A small network was shown many inputs. Here are its activations along a few directions, one row for each input.
In each table, some parts of the input vary, and every possible input appears once, in random order.
Descriptions start from the smaller parts, as in this example, which fits no table here: one of 8 places around a ring, together with either a single point or one of 11 places around a ring or (one of 3 separate values, together with one of 6 places along a line).
Shared parts are said once, and a part with two or three values counts as separate values.
In the rows, zero is written as 100.

Other details of the inputs shift rows strongly along two fixed directions, in all tables alike. That doesn't count.

Table:
x1: 89  94  124  116  104  125  112  112  108  114  80  122  105  131
x2: 128  121  78  83  85  97  78  71  115  89  119  98  94  70
x3: 82  91  103  113  93  51  109  116  67  88  96  73  111  131
x4: 123  103  68  72  95  137  78  79  87  105  140  79  87  40
x5: 76  110  99  96  130  150  75  97  100  126  94  96  102  129
x6: 97  78  108  108  83  79  124  109  104  99  85  103  104  102
x7: 137  127  69  74  92  124  75  56  114  93  117  96  84  51
x8: 117  93  109  110  74  32  104  105  83  64  96  90  111  93
x9: 52  103  131  109  147  138  110  129  103  133  89  119  97  145
x10: 105  89  107  103  97  108  83  96  115  88  91  98  107  88
x11: 87  75  124  120  101  94  107  124  117  101  79  112  107  138
x12: 115  95  90  88  96  148  77  76  121  102  99  97  85  66
x13: 76  114  104  107  117  69  122  115  88  101  112  93  98  107
x14: 92  111  113  113  115  119  118  108  117  114  83  127  110  138
x15: 103  88  113  105  85  76  122  105  95  102  87  108  102  107
x16: 129  122  52  68  108  142  74  66  98  110  147  85  88  37
x17: 123  116  80  83  84  86  106  73  106  97  109  102  96  69
x18: 93  109  110  102  112  154  96  95  118  121  86  129  99  116
x19: 78  90  96  100  91  64  116  108  81  81  120  72  91  72
x20: 82  73  107  109  124  129  114  137  99  120  98  101  108  123
x21: 105  88  93  110  66  68  117  99  95  76  101  92  101  78
x22: 121  105  95  86  98  146  74  72  112  105  102  102  84  72
x23: 103  117  70  100  85  37  100  91  71  78  117  64  106  93
x24: 99  89  96  109  102  53  128  135  68  95  109  98  108  117
x25: 110  100  106  107  94  73  110  108  95  90  85  111  97  116
x26: 56  82  118  116  135  145  94  124  107  127  76  94  112  159
x27: 117  94  101  103  71  58  97  96  94  79  106  94  97  91
x28: 117  102  94  99  74  54  97  97  95  79  105  101  98  93
x29: 105  93  106  106  79  41  132  111  87  91  87  111  105  111
x30: 111  108  106  96  102  102  80  92  107  92  93  110  106  96
x31: 74  111  109  81  135  191  74  85  113  134  116  100  81  82
x32: 98  110  122  110  126  110  96  111  121  107  78  122  119  139
Each input here is: one of 4 places along a line, together with either one of 3 separate values or one of 5 places along a line.
Q: Changing only the place on the line of 4 turns x2 into x28. The same change can be made to x14. Which row results?
A: x18
Q: Which other rows does x12 become when the place on the line of 4 takes its other values? List them by row number.
A: x7, x22, x25

Table:
x33: 99  85  110  104  110  121  100  112  109  114  89  110  104  116
x34: 96  110  92  93  106  89  93  97  92  94  115  87  97  90
x35: 94  87  116  109  105  117  101  112  107  105  86  108  101  118
x36: 115  99  93  110  79  30  119  112  77  74  103  92  106  103
x37: 106  99  94  91  89  122  86  83  107  98  106  99  92  75
x38: 114  100  90  98  93  95  102  97  99  92  106  98  100  86
x39: 99  112  81  87  103  118  84  81  96  105  114  85  94  86
x40: 94  92  110  105  110  119  90  106  108  107  87  103  107  117
x41: 97  107  112  107  110  102  107  108  105  110  90  116  105  125
x42: 79  89  118  110  112  97  110  121  93  103  96  100  101  117
x43: 111  118  89  85  100  126  78  72  113  104  109  99  93  80
x44: 80  89  109  107  106  111  108  111  94  110  93  97  100  118
x45: 103  98  95  104  82  69  102  97  95  82  101  92  102  90
x46: 89  95  120  108  103  106  108  107  107  105  82  114  100  118
x47: 115  97  90  96  93  94  98  97  96  94  106  96  104  87
x48: 104  106  97  96  91  103  90  84  107  94  103  96  97  82
x49: 91  93  120  109  101  108  107  108  108  106  86  112  101  118
x50: 111  107  93  95  92  98  103  90  103  96  107  102  99  84
x51: 96  94  112  103  106  119  106  105  114  113  91  114  99  111
x52: 116  98  92  104  86  52  107  107  81  83  103  93  108  101
x53: 111  96  90  93  86  97  99  92  102  94  108  98  94  77
x54: 96  110  111  104  113  106  106  104  106  111  87  118  102  123
x55: 111  94  94  90  92  122  81  86  103  98  105  94  96  76
x56: 107  97  95  103  88  83  96  96  98  85  101  90  100  89
x57: 114  111  86  88  101  122  77  80  108  100  108  95  95  83
x58: 86  104  101  103  118  118  104  109  95  119  96  103  103  125
x59: 111  103  93  107  80  40  116  107  82  79  104  97  105  101
x60: 86  105  108  104  122  102  105  117  94  110  102  104  103  120
x61: 112  107  86  88  97  126  89  83  109  102  110  103  96  75
x62: 91  97  99  105  93  59  107  108  83  81  111  82  101  90
x63: 83  89  106  105  111  116  112  114  99  118  95  101  100  118
x64: 99  101  90  86  106  126  89  91  102  106  120  92  89  68
x65: 108  110  90  94  94  95  90  88  102  93  105  97  99  92
x66: 110  109  94  94  94  97  103  88  103  96  103  104  97  83
x67: 89  101  116  108  106  102  103  103  110  103  83  109  103  118
x68: 84  98  111  106  121  106  112  121  97  109  100  105  104  118
x69: 93  109  111  104  111  99  102  102  108  105  86  112  103  124
x70: 94  104  85  91  99  121  85  82  97  103  111  83  94  79
x71: 99  94  88  108  80  36  130  114  70  80  108  81  105  99
x72: 97  86  111  109  107  110  109  116  108  109  88  110  102  119
x73: 110  106  92  84  96  130  88  77  114  106  106  104  88  69
x74: 98  96  109  107  110  93  99  114  101  103  87  104  111  132
Q: Describe the family of inputs behind these rows.
A: one of 6 places around a ring, together with either one of 2 separate values or one of 5 places along a line
Q: Changing only the place on the ring of 6 turns x41 into x50. The same change can be made to x58. Which row results?
A: x71
Q: Changing only the place on the ring of 6 turns x35 into x56. The same change can be made to x37. Which row results?
A: x45
Q: Which other rows does x66 become when the place on the ring of 6 takes its other values? List them by row number.
A: x46, x54, x67, x69, x73

Table:
x75: 119  96  90  95  77  67  105  95  89  82  110  93  96  72
x76: 118  108  83  79  95  161  56  61  116  104  111  93  89  58
x77: 82  93  126  117  124  114  116  125  114  121  70  123  113  155
x78: 113  114  89  95  90  77  90  86  100  86  106  95  99  91
x79: 107  87  98  109  68  37  132  112  82  74  105  95  99  84
x80: 94  117  76  89  103  78  95  93  73  94  129  73  96  81
x81: 76  79  136  122  114  118  107  126  112  112  67  116  111  150
x82: 111  88  96  107  72  44  109  106  87  73  102  88  103  93
x83: 76  77  135  121  116  117  111  130  116  114  71  118  109  149
x84: 106  91  96  96  81  93  103  91  100  92  102  95  94  77
x85: 92  95  120  116  112  80  122  126  101  104  81  117  111  138
x86: 117  96  86  94  76  78  101  88  93  86  108  90  96  73
x87: 88  108  81  90  112  106  93  97  83  103  124  75  97  83
x88: 87  91  84  95  90  74  106  103  71  87  126  65  91  69
x89: 113  115  90  96  88  77  86  83  95  84  102  93  102  93
x90: 94  115  112  103  126  135  103  105  116  125  89  127  103  131
x91: 110  105  92  75  108  186  66  66  127  121  112  107  82  52
x92: 115  128  81  71  114  179  59  55  126  124  111  108  86  69
x93: 113  93  93  106  74  46  125  109  83  79  107  97  101  88
x94: 89  91  86  102  91  52  115  116  64  84  121  68  99  90
x95: 118  115  81  86  93  114  94  78  105  98  116  101  93  65
x96: 82  87  129  127  115  75  122  137  105  103  70  116  118  164
x97: 91  107  113  97  132  183  70  89  131  130  82  118  103  121
x98: 88  106  125  112  128  108  112  121  110  119  78  127  109  152
Q: Describe the family of inputs behind these rows.
A: one of 4 places along a line, together with either a single point or one of 5 places along a line
Q: Changing only the place on the line of 4 turns x88 into x94. The same change can be made to x83. Which row results?
A: x82
Q: List by row number the other rows that have the place on the line of 4 in common with x89.
A: x78, x80, x90, x92, x98
Q: A walk changes only the place on the line of 4. It starts at x98 and steps to x85. List the rest of the walk in order.
A: x75, x91

Table:
x99: 92  78  100  114  84  55  147  130  77  96  101  97  102  105
x100: 110  105  119  105  88  104  99  88  128  97  74  130  99  109
x101: 78  105  119  109  114  78  122  120  94  103  97  109  100  123
x102: 146  87  80  85  47  80  90  67  109  69  110  94  89  30
x103: 78  79  110  101  116  174  75  99  113  126  89  94  99  113
x104: 106  82  88  98  77  63  98  101  81  70  121  69  96  60
x105: 74  95  115  118  94  57  109  112  85  88  81  86  109  137
x106: 100  119  97  87  140  165  81  97  113  132  108  116  98  109
x107: 88  103  103  104  125  136  77  103  106  120  85  99  111  143
x108: 77  105  110  110  107  77  138  116  93  109  93  111  101  126
x109: 105  110  91  96  115  99  82  101  98  98  108  92  106  104
x110: 115  117  75  91  97  84  113  93  87  103  120  97  100  88
x111: 94  117  94  85  108  129  69  75  110  99  114  88  89  68
x112: 110  95  83  80  94  127  90  86  94  99  129  87  85  45
x113: 126  102  116  117  94  72  111  110  113  92  70  131  118  138
Q: Describe the family of inputs behind these rows.
A: one of 3 separate values, together with either a single point or one of 4 places along a line
Q: Changing only the choice among 3 separate values turns x110 into x108. The same change can be made to x109. Which row results?
A: x111
Q: Which other rows does x112 become when the choice among 3 separate values takes its other values? List them by row number.
A: x101, x106
Q: A walk changes only the place on the line of 4. It starts at x99 and steps to x112. List the rest of the walk in order.
A: x104, x103
